These are the activations of a small neural network, seen along a few directions. Each row is one input.
In each table, some parts of the input vary, and every possible input appears once, in random order.
A made-up example of a description, with smaller parts first: values(2) and (point or ring(9) or (ring(5) and line(6))).
Shared parts are said once, and a part with two or three values counts as separate values.

Other details of the inputs shift rows strongly along two fixed directions, in all tables alike. That doesn't count.

Rows:
R1: [ 25 -54  67  12  -1  41  38  10 -25  31 -26]
R2: [ 23 -25  35  -1 -39  24  26  47  22  50 -21]
R3: [ 14  -4 -26 -58  22 -27 -12  69 -36 -32   7]
R4: [  7 -14  83  32   8  12  49   3 -28  49 -14]
R5: [ 14  30 -12 -65   0  10  -1  81 -26 -24  22]
R6: [-17  -7 -78  -9  -4  -8  -6 -25  16 -63 -13]
R7: [-44  42 -39  45 -25 -11 -57 -26  12 -59  27]
R8: [  1  -7 -63  -6  36  14 -32 -47  15 -52  11]
R9: [-15 -58   9  52 -16  54  20 -91  52   4 -44]
R10: [ -9 -12 -52 -16  33  18 -34 -50  18 -53  21]
R11: [  8  -2 -22 -51   1 -15   7  69 -56 -32  14]
R12: [ 26 -19  38  -7 -35  22  20  47  30  54 -22]
R13: [ 15  14  58  11 -41  -8  33  34  14  66 -12]
R14: [  7   0 -21 -50  -5  -5  14  71 -59 -28  19]
R15: [ 26 -14  46   7  -4 -49  12  21  19  61 -30]
R16: [-26  33 -61   3  -2 -38   1 -43  11 -51  -5]
R17: [-32  67 -51  -4 -19  -4   7 -32  34 -46   8]
R18: [  5 -13   7 -60  36  14 -35  43 -60 -22  51]
R19: [-24  10 -76 -10 -21  20   9 -22  19 -59  -3]
R20: [ -37  -24   20   68   -6   10   -2 -104   64   38  -10]
R21: [ 50 -49  36  14  13  16 -14  16  -4  60 -25]
R22: [ 35   1  55  42   9  -2  -2  16 -24  73 -23]
R23: [-22  33  33 -29  34   2  20  39 -92 -26  41]
R24: [ 10 -63  70   4  -6  36   5   9 -16  51  -9]
R25: [ 26 -15  50   8 -10 -49  16  23   9  62 -29]
R26: [ -9  21  -4  47 -40   1  18 -71 105  31 -38]
R27: [-32  40 -63   6 -16 -22  17 -44   6 -48   3]
R28: [ 20 -48  54  38 -44  13 -47  54   6  44  -2]
R29: [ -22  -21   17   63    2    5  -10 -105   76   41   -9]
R30: [ 50 -41  33  24   3  29 -12  23 -17  58 -33]
R31: [ 30  18  54  -2 -17 -20  19  31  35  66  -8]
R32: [-29  36 -61   4 -10 -32  10 -43   6 -50  -2]
R33: [ 15  43   4 -24  50 -25 -21  47 -77 -10  32]
R34: [-38 -16 -46  -9  14  32 -31 -56   2 -57  24]
R35: [  3 -53 -30  41 -23  -4   4 -60  87  15 -61]
R36: [ 21  27 -17 -67  11   3  -5  79 -19 -24  24]
R37: [  4  31  25 -41  55 -27 -19  41 -60 -11  58]
R38: [-58  28 -27  15  20  11  -3 -64 -11 -47  26]
R39: [-16  35 -45  15  44 -17 -22 -59  12 -43  20]
R40: [ -5  52   1 -45  -7 -24  20  66 -64 -15  33]
Each input here is: values(2) and (point or line(9) or line(10)).
- Changing only the values(2) part turns R2 into R13. The same change can be made to R28. Which row results? => R7
- Change only the line(10) part in R35. List by row number the other rows that result. => R2, R3, R5, R6, R11, R12, R14, R19, R36
- Change only the values(2) part in R8. List by row number the other rows that result. => R39
- Change only the line(9) part in R21. List by row number the other rows that result. => R1, R8, R9, R10, R18, R24, R30, R34

Rows:
R41: [ 40 -59  92  23 -24  12  24  44  -8  94 -31]
R42: [-18  15 -19  29 -16  -8  12 -50  42  -2 -16]
R43: [  8  20 -15 -26   4 -17   1  33 -16 -12   5]
R44: [-20  -3 -19  19  20  18 -16 -57   5 -27   7]
R45: [-10   7 -42   2 -11   2 -10 -23  33 -25  -9]
R46: [-13  -2 -24  26 -25  12  -5 -35  51  -9 -14]
R47: [-23   1 -14  20  20  24 -10 -56   6 -23  11]
R48: [ -4  26 -11 -10  -2 -20   9   6  -3 -11   4]
R49: [ 12  -5   6 -55  18   7  10  60 -57 -18  19]
R50: [  6  15  -4 -33  -3  -5  -9  51 -28 -15  20]
R51: [ -6  10 -28  23 -12 -10   9 -43  48  -4 -24]
R52: [  6   9 -23 -17  -3  -9  -3  19  -1 -13   1]
R53: [ -7  34  11 -24   1 -17   8  40 -38  -9  22]
R54: [ 26 -68  75  47  -1   8   0 -18  24  87 -29]
R55: [  3  -1  15 -23  34   1 -20  29 -60 -13  31]
- What is each input in this table made of? => values(2) or line(4) or line(9)
- A walk changes only the line(4) part. It starts at R47 and steps to R44. List the rest of the walk in order. => R55, R54

Rows:
R56: [-13  57   0 -42 -20 -41  49  67 -60 -21  15]
R57: [ -57   19 -101    3  -31   35  -19  -63   54  -95   12]
R58: [ 14  27 -12 -48  21 -52  41  61 -60 -16 -10]
R59: [ 19  -3 -10 -76  18  -1 -13  75 -31 -18  36]
R60: [ 23 -54  13  17  33  17 -27  -5 -39  24  -3]
R61: [ -1  20  25 -42  23  28  28  43 -76 -26  25]
R62: [ -9  63  -3 -48 -28 -42  29  77 -50 -20  26]
R63: [  9 -55  67  58 -12  46  36 -44  19  65 -35]
R64: [ 35 -55  36  13  -8  22  21 -20  70  70 -38]
R65: [ 11 -16  44  12  38 -25 -27  -8 -14  33  18]
R66: [ 32 -60  41  27   8  24  31 -39  38  59 -51]
R67: [-60  60 -93  27 -21 -16  51 -87  34 -83 -29]
R68: [ -6 -24  86  70  -6  -2  -4 -48  34  76  -2]
R69: [ -67   40  -58   60   19   -7  -38 -116   32  -80   31]
R70: [  3   1  35 -18 -13  32  26  23   6  20   8]
R71: [ 25   5   0 -18 -22 -51  23  33  14  32 -22]
R72: [ -52   22  -73   13   38   -1  -29 -118   37  -60    6]
R73: [ 30 -88  20  29 -35  17 -16   9  43  42 -54]
R74: [ -4  -2  -1 -46 -24  17 -19  91 -58 -38  30]
R75: [ 21 -23 -17 -62   4  -2 -30  90 -51 -32  19]
R76: [ 31 -73  43  39  16  25  20 -42  23  60 -43]
R77: [ 12  32 -21 -55   8 -56  31  62 -49 -18   2]
R78: [-56  29 -94  -4 -20  36  -7 -71  59 -90  20]
R79: [ 38  52 -15 -37  22 -31 -39  81 -32  -5  16]
R80: [  3   0  37 -10  -6  34  38  10  -5  15  -4]
R81: [ 36 -55  41  17   0  22  31 -26  54  65 -48]
R82: [ 31  48 -23 -44  13 -38 -26  74 -20  -6  19]
R83: [ -5 -10   1 -40 -24  19 -23  92 -69 -43  18]
R84: [ 33  12  -1 -11 -18 -44   1  38  27  38 -13]
R85: [  8 -62  56  72 -12  43  -5 -40   3  67 -24]
R86: [ -73   45  -57   33   18    8  -23 -115   26  -73   28]
R87: [ -38   17  -69   42   41  -22  -50 -109   35  -72   18]
R88: [  7 -15  43   2  36 -19 -22 -10 -14  36  13]
R89: [ 20 -19  -1 -33  52  10 -19  33 -91 -25  28]
R90: [ -54   10  -82   41   13   48  -15 -113    2  -93   10]
R91: [ 22  10  42  54 -54  -8   9   2  77  84 -34]
R92: [ 31 -74  23  16 -31  13  -5   0  70  62 -35]
R93: [  2  68  -2 -42 -24 -37   7  85 -37 -10  35]
R94: [-17 -22  81  52 -10  12  13 -56  35  83 -15]
R95: [ 16  76   1 -21  -4 -16 -28  83 -39  -8  27]
- What is each input in this table made of? => values(2) and (line(4) or line(6) or line(10))
- Changing only the values(2) part turns R67 into R58. The same change can be made to R93. Which row results? => R84
- Change only the values(2) part in R68. List by row number the other rows that result. => R65

Rows:
R96: [  5  18 -28  -2  10 -25  10  -9  -1 -17 -16]
R97: [  3  -9  13  51  -7  15  -6 -48  42  29 -15]
R98: [-13  52  -5 -50  34  -1  -3  59 -96 -55  51]
R99: [ 17 -30  81  11   3  -7   9  28 -34  68  -3]
R100: [-17  21 -13  -3 -14 -10  -3  -2  14 -17  12]
R101: [ 4 -5 55 19 -6 -4 -5 16 -5 45  3]
R102: [ 15 -17  30  14 -31  10  31  11  22  45 -28]
R103: [  9 -49  15  26 -17  24   8 -26  31  25 -29]
R104: [ 13 -11  41   2  -1 -19  23  12  -3  45  -8]
R105: [ -8  13  -6  11  16  13   2 -21 -18 -18   9]
R106: [  0  14 -26 -62  21   0 -11  73 -87 -61  36]
R107: [ 34 -44  66 -11  20   6  15  31 -15  67  -7]
R108: [  3  46 -35 -73  12  -5   9  76 -72 -52  30]
R109: [ -5  27 -58  17   1 -23  -8 -44  41 -30 -19]
R110: [ 34 -36  55  -8  16   3  -3  30   2  64  -3]
R111: [  9 -38  -1  12  -9   2  -2   6  -4   7 -19]
R112: [  8   2   6   5   4 -21  18  -7   8  17 -17]
R113: [  8 -14  49  16   1 -10 -13  10 -10  46   4]
R114: [ -7 -26 -17  14   7  26   4 -55  36  -8 -17]
R115: [-11   5 -10   8  21   5  -6 -28 -22 -19  12]
R116: [  1   5  18   6 -27   0   8  17  21  21  -4]
R117: [-22  10 -41  35 -11 -12  -3 -78  70 -11 -16]
R118: [-44  22 -70  25 -21  16  13 -81  55 -59 -14]
R119: [  9 -29   7  13   1  18  -9 -26  40  20 -14]
R120: [ 10  -6  43   1 -14 -19   6  24  10  46   3]
R121: [-40  30 -58  44  -3  17 -16 -89  52 -49  -3]
R122: [ 30  -6  24  -6 -27   0  12  43  16  48 -20]
R123: [ -4 -15 -16 -14   9  24   0 -13  -4 -27   1]
R124: [  5 -13  45   3 -18  -6  26  20  -1  39  -7]
R125: [ 19 -15  45  17   7  -2 -12  10 -12  45   5]
R126: [-15  43 -13 -64  24 -24   5  59 -78 -51  50]
R127: [ 14 -26  14  -4  -3  18 -10   6  15  15  -5]
R128: [-25  -9 -71  23 -11  23 -24 -71  58 -54 -12]
R129: [-18  18 -77 -26  11  -7 -36  11 -27 -81  22]
R130: [-14  14 -48  36  -8 -16  -3 -75  71 -12 -25]
R131: [ 14 -21  85  14  -3  -2  16  35 -29  67  -4]
R132: [-21  23 -75 -32   9   4 -32  10 -24 -85  26]
R133: [ -1  54 -28 -67   5 -10  -8  86 -65 -52  42]
- Changing only one part turns R98 into R121. The same change can be made to R124. Which row results? => R100
- What is each input in this table made of? => values(2) and (ring(5) or line(6) or line(8))
- Change only the ring(5) part in R113. List by row number the other rows that result. => R97, R101, R121, R125
- Change only the line(6) part in R132. List by row number the other rows that result. => R110, R119, R127, R128, R129

Rows:
R134: [ 48   5  40 -46  -6 -39  -3 114 -32  50   5]
R135: [  -7   22  -92  -74   37   -1  -50   38  -49 -104   43]
R136: [  2  -2 -13  11 -45   3  35  -4  48  13 -33]
R137: [-11 -54 -44  47 -39  53  15 -85  90  -7 -55]
R138: [ 16  -3  71  11  31 -20 -15  23 -39  53  25]
R139: [ 15  14  44  -8 -37 -21  46  56  -1  48 -16]
R140: [ -56   94 -113  -10   42  -28  -37  -70   -8 -124   49]
R141: [ 11  48  57 -57  -4 -27  32 115 -93  19  35]
R142: [ -1 -45   8  -3  -7  38   8  -1  -6  -4 -11]
R143: [ -40  101  -99  -38   32  -44  -31   -9  -32 -111   47]
R144: [ 21 -43   0  -5  21   7 -31   9  -6   4  -1]
R145: [-25 -26  18  41   3  37  13 -71  16   7  -9]
R146: [  7 -37  45  -4  10  35  12  10 -33  16   1]
R147: [ 24   0 -24 -37  -1 -16 -24  54  -5 -11   5]
R148: [-24   2  21  59 -26   6  35 -76  51  28 -27]
R149: [ 25  25  22  -5 -12 -44   3  47  15  42  -8]
R150: [  7 -14 -15 -13 -33  18  19  21  16  -6 -22]
R151: [-30 -13  26  64 -13  26  24 -90  43  25 -21]
R152: [ 34 -47  54   3  29   5 -26  21 -26  48   7]
R153: [ -15  -28   -6   63   20   13  -26 -103   49   14  -13]
- Changing only one part turns R135 into R137. The same change can be made to R152. Which row results? => R146
- What is each input in this table made of? => values(2) and ring(10)
- Change only the values(2) part in R149. List by row number the other rows that result. => R139
